These are the activations of a small neural network, seen along a few directions. Each row is one input.
In each table, some parts of the input vary, and every possible input appears once, in random order.
A made-up example of a description, with smaller parts first: one of 8 places around a ring, together with either a single point or one of 11 places along a line or (one of 2 separate values, together with one of 6 places along a line).
Shared parts are said once, and a part with two or three values counts as separate values.

Other details of the inputs vary at random and push rows far along two fixed directions, the same in every table; ignore that.

Rows:
R1: [ 18  -3   9   7 -10  15   6 -31   8 -15  -8  -5 -24 -14  21]
R2: [ 20 -19   5  11 -42  18  11  -3  13   1  15   1 -17   3  22]
R3: [  0 -13   2  23  -6  18   1  -5   4  12  18 -21 -22 -25  22]
R4: [  5 -15  -2  19 -16   4 -12 -20  -8  12  10 -22 -21 -19  19]
R5: [-11  30 -45 -50  47 -28  -9  30  17  20  20 -23  18  21 -24]
R6: [ -5 -17   1  18 -18   4  -1  -8   5   1  22 -16 -29 -20  29]
R7: [-80 -32  54  31 -14 -35 -21  52 -18 -35 -45  37  50 -39 -61]
R8: [-47 -26  57  36 -25 -10  -4  59 -12 -21 -55  50  68 -24 -79]
R9: [ 28   2   6  18   4  27   9 -30   7  -4 -10  -8 -18 -19   8]
R10: [  2  24 -41 -69  11 -25  -1  34  27   8  16  -3  24  53 -21]
R11: [ 28  -3   3  11  -4  18  -4 -42  -2  -2 -20  -7 -19 -14   9]
R12: [  3  40 -42 -59  52 -17  10  24  33 -10   0  -6  17  27 -17]
R13: [ 10  -1   9  23  -3   8  -1 -28 -26   5   9   1 -18   1  30]
R14: [ 12   1  13  28  10  20   9 -23 -20  13  13  -1 -16  -4  22]
R15: [-70 -32  48  33  -8 -33 -29  42 -30 -21 -57  35  56 -41 -72]
R16: [  0  -4  11  20  -6   8  12 -15 -15  -5  21   7 -28   0  39]
R17: [ -6  38 -39 -55  52 -33 -10   9 -10  15  11   1  22  48 -13]
R18: [ 26  -1   3  13  -8  13   1 -35   2 -10 -15  -7 -20 -14  17]
R19: [ 24 -13   6  16 -30  33  13   0  12  13  12  -4 -10  -3  14]
R20: [ 16  -5   6  10 -12  13  14 -23  13 -20  -3  -1 -27 -16  28]
R21: [  2  -3  14  17  -5  10   4 -25 -20   0  16   3 -24   1  33]
R22: [ 29 -15   1  11 -37  23  -2 -23  -5  21  -3  -6  -7   3   4]
R23: [  9  27 -47 -64  11 -27  -5  31  20  14   9  -6  29  52 -25]
R24: [-13  39 -35 -48  57 -23   8  31   5   6  23   1  16  43  -4]
Description of these inputs: one of 4 separate values, together with one of 6 places around a ring.
The inputs of R3 and R15 match in every part but the place on the ring of 6. If R19 is changed in the same way as R3 into R15, which row does it become? -> R22
Which other rows does R11 become when the place on the ring of 6 takes its other values? List them by row number. -> R1, R9, R12, R18, R20
Which other rows does R20 become when the choice among 4 separate values takes its other values? List them by row number. -> R2, R6, R16
Which other rows does R24 become when the place on the ring of 6 takes its other values? List them by row number. -> R13, R14, R16, R17, R21

Rows:
R25: [  6 -12  15  28  -5  16  -3 -28  -7  -3 -14  -7 -17 -31   7]
R26: [-18 -29  30  35 -31   9  -3   7  -7  -3  -4   7  -1 -27  -2]
R27: [ 34  31 -48 -30  37   5   5 -39   8  23  49 -42 -48  21  55]
R28: [  6 -26  24  28 -40  15  -3  -2   8 -10 -30   3   6 -32 -18]
R29: [ -7 -17  27  34  -6  10  -5 -17 -10 -14 -33   5  -2 -40 -10]
R30: [ 41  17 -51 -38   6  13   5 -24  26  32  52 -45 -41  25  45]
R31: [-16  35 -21 -52  44 -35   0  29   5 -14 -11  20  35  40 -32]
R32: [ 13  -9  20  20 -22  18   9  -6  -4  -3  -9  14   1  -1   1]
R33: [ 34  -5  17  27 -10  31  10 -48  -7 -11 -16   4 -28 -14  28]
R34: [-14 -20  30  37 -10   7  -7 -10 -15  -7 -18   5  -2 -34  -6]
R35: [  4 -13  20  23 -27  15  10   2 -12   4   3  16   1   4   6]
R36: [ 49  16 -57 -44  -7  12   3 -17  31  38  49 -46 -31  33  33]
R37: [ 22 -12  22  26 -26  27  11 -18  -3  -4 -10  11  -7  -6   8]
R38: [ 54  14 -55 -40  -9  16   4 -24  32  35  44 -47 -34  28  35]
R39: [ -5  -8  23  23 -13   8   6  -8 -23  -3   3  17  -4   3  15]
R40: [  7 -12  20  22 -26  16  10  -1  -9   2  -1  15   1   3   4]
R41: [ 12 -15  33  31 -25  22   8 -10  -3 -18 -33  22   8 -17 -11]
R42: [-26 -27  30  42 -18   3  -9   4 -27   5   2   7   0 -25   5]
R43: [ 15 -15   9  19 -21  21   2 -20   9   0  -2 -13 -21 -24  14]
R44: [-10 -25  26  43 -20  14  -6 -13 -23   9   8  -3 -15 -26  19]
R45: [-17 -12  32  40   5   2  -2 -16 -18 -20 -21  10  -8 -38   2]
R46: [  3 -27  25  29 -41  14  -3   0   6  -8 -25   3   6 -30 -16]
R47: [ 45  11 -58 -41 -10   9   3 -12  27  43  57 -44 -31  36  38]
R48: [ -2 -22  26  29 -22  14   0  -7   6 -18 -32   4   0 -39 -11]
R49: [ -7  20  -8 -33  18 -18   3  32  12 -14 -23  22  39  27 -41]
R50: [ 44  19 -51 -39   8  14   6 -27  28  30  48 -46 -41  24  43]
R51: [  3 -32  12  29 -48  15  -2   3  -3  16  14  -4  -9 -12  10]
R52: [ 44  18 -46  -9  17  23   6 -52  -3  40  74 -53 -70  19  90]
R53: [-27  15 -14 -39  24 -31  -7  41  21 -17 -25   8  39   6 -49]
R54: [  5 -10  25  30 -17  16   7 -20 -22  -3   2  13 -13  -3  22]
R55: [ 57  24 -38 -24  10  24  14 -51   5  27  48 -30 -51  36  65]
R56: [ -4  13 -23 -41   7 -22  -7  33  29 -10 -27  -1  36  10 -47]
R57: [  4 -13  17  29  -7  15  -4 -25  -9  -1  -9  -7 -16 -29   9]
R58: [-15 -11  30  39   7   3  -1 -18 -16 -22 -26  10  -8 -40   0]
R59: [ 32  30 -48 -28  36   4   4 -37   6  26  53 -42 -47  23  57]
R60: [-44  13 -10 -29  33 -40 -14  44  -5  -2  -4  10  38  14 -39]
R61: [ 13  33 -30 -53  30 -15   6  20  24  -9 -18   9  30  36 -30]
R62: [-12 -10  29  38   9   4  -1 -20 -14 -24 -30  10  -8 -42  -1]
R63: [-13  25  -6 -34  35 -26   1  19   3 -23 -28  25  33  23 -34]
R64: [-42  20 -12 -23  43 -40  -9  36 -11  -5   8   7  24  15 -16]
R65: [-35  15 -30 -49  23 -39  -8  57  12   7  17   3  33  31 -29]
R66: [ 10 -20  11  16 -35  13  -3  -1  10   1 -10  -5   0 -17  -8]
R67: [-22  17  -5 -34  16 -27   2  47   5  -9 -14  28  47  33 -44]
R68: [-20 -13  32  41   4   1  -3 -13 -20 -17 -16   9  -8 -36   4]
R69: [ -7 -24  34  38 -36  15   9   8 -20   1  -3  25   6  -5   1]
R70: [-32  15 -14 -29  32 -33 -12  32  -1   1  -1   3  28  13 -30]
R71: [-20  14 -33 -52  10 -36  -9  53  22   8   6   0  39  33 -41]
R72: [ -2 -18  32  41 -26  17   7 -16 -30   0   6  17 -14  -6  27]
R73: [-32  15 -11 -28  33 -33 -12  31   0  -4  -8   5  30  10 -35]
R74: [-14  36 -22 -53  46 -34   0  27   7 -16 -16  20  35  39 -34]
R75: [ -6 -13  38  35 -15  11   5 -13 -21 -16 -19  25   1 -13   2]
R76: [-42  23 -14 -28  47 -42  -9  36  -8  -8   4   8  26  16 -22]
R77: [-28  14 -15 -39  22 -31  -7  42  18 -10 -11   5  34  12 -42]
R78: [-20 -30  29  36 -32   8  -3  10  -9  -1   0   8  -1 -25   1]
The inputs of R27 and R58 match in every part but one. If R38 is changed in the same way as R27 into R58, which row does it become? -> R28
The inputs of R52 and R59 match in every part but one. If R42 is changed in the same way as R52 into R59, which row does it become? -> R70
Describe the family of inputs behind these rows. -> one of 6 places around a ring, together with one of 9 places along a line
Which other rows does R54 become when the place on the ring of 6 takes its other values? List them by row number. -> R26, R40, R60, R71, R76
Which other rows does R53 become when the place on the line of 9 takes its other values? List them by row number. -> R26, R30, R43, R48, R50, R65, R77, R78

Rows:
R79: [-33   5 -13 -36   8 -35 -11  57  17  -5 -14   9  47  13 -55]
R80: [ 42 -39  44  68 -63  57  12 -54  -9  -2 -13   1 -38 -39  35]
R81: [ -5  19 -28 -26  32 -16  -5   0   3   9  22 -18  -8  12  11]
R82: [-12  15   4  -6  30 -13   1   1 -10 -15 -14  15  10   5  -9]
R83: [  7 -32  38  45 -45  26   3 -11  -5  -9 -23  11  -3 -31  -3]
R84: [ 23  28 -61 -66  18 -13  -1  14  35  25  32 -32   0  41   0]
R85: [-69  -9  29  12  18 -39 -16  48 -18 -25 -32  30  45 -22 -51]
R86: [  7  28 -23 -28  38 -10   3 -10   1   0  10  -6  -6  20  11]
R87: [-20  10   0  -6  26 -17  -4   8  -8  -9  -5   6   9   0  -9]
R88: [-13 -19  35  23 -26   3   0  16  -3 -21 -39  28  27 -17 -34]
R89: [ 78  13 -46 -24 -13  40  14 -55  27  34  44 -46 -57  24  61]
R90: [ 37  -1 -21 -10 -27  23  11 -12   8  30  42 -16 -24  31  37]
R91: [ 11 -39  52  83 -46  44   8 -47 -41   8  17   6 -44 -33  57]
R92: [ 11 -35  37  49 -49  30   3 -16  -5  -5 -18   6 -10 -34   4]
R93: [-14 -25  41  55 -15  14  -2 -19 -25 -12 -13   9 -14 -40  12]
R94: [-58  -1  33  11  23 -34  -9  39 -20 -33 -42  39  46 -15 -51]
R95: [-27   9 -11 -36  10 -32  -7  52  16  -9 -20  15  48  17 -54]
R96: [-24   7  -2  -5  24 -19  -7  11  -7  -6  -1   2   8  -3  -9]
R97: [ 47  19 -55 -44   1  12   5 -18  31  32  41 -42 -29  30  30]
R98: [ 14  45 -53 -59  56 -19   2  -6  12  11  27 -20  -9  41  15]
The inputs of R85 and R79 match in every part but one. If R81 is changed in the same way as R85 into R79, which row does it become? -> R84
Describe the family of inputs behind these rows. -> one of 2 separate values, together with either a single point or one of 9 places along a line
Which other rows does R98 become when the choice among 2 separate values takes its other values? List them by row number. -> R89
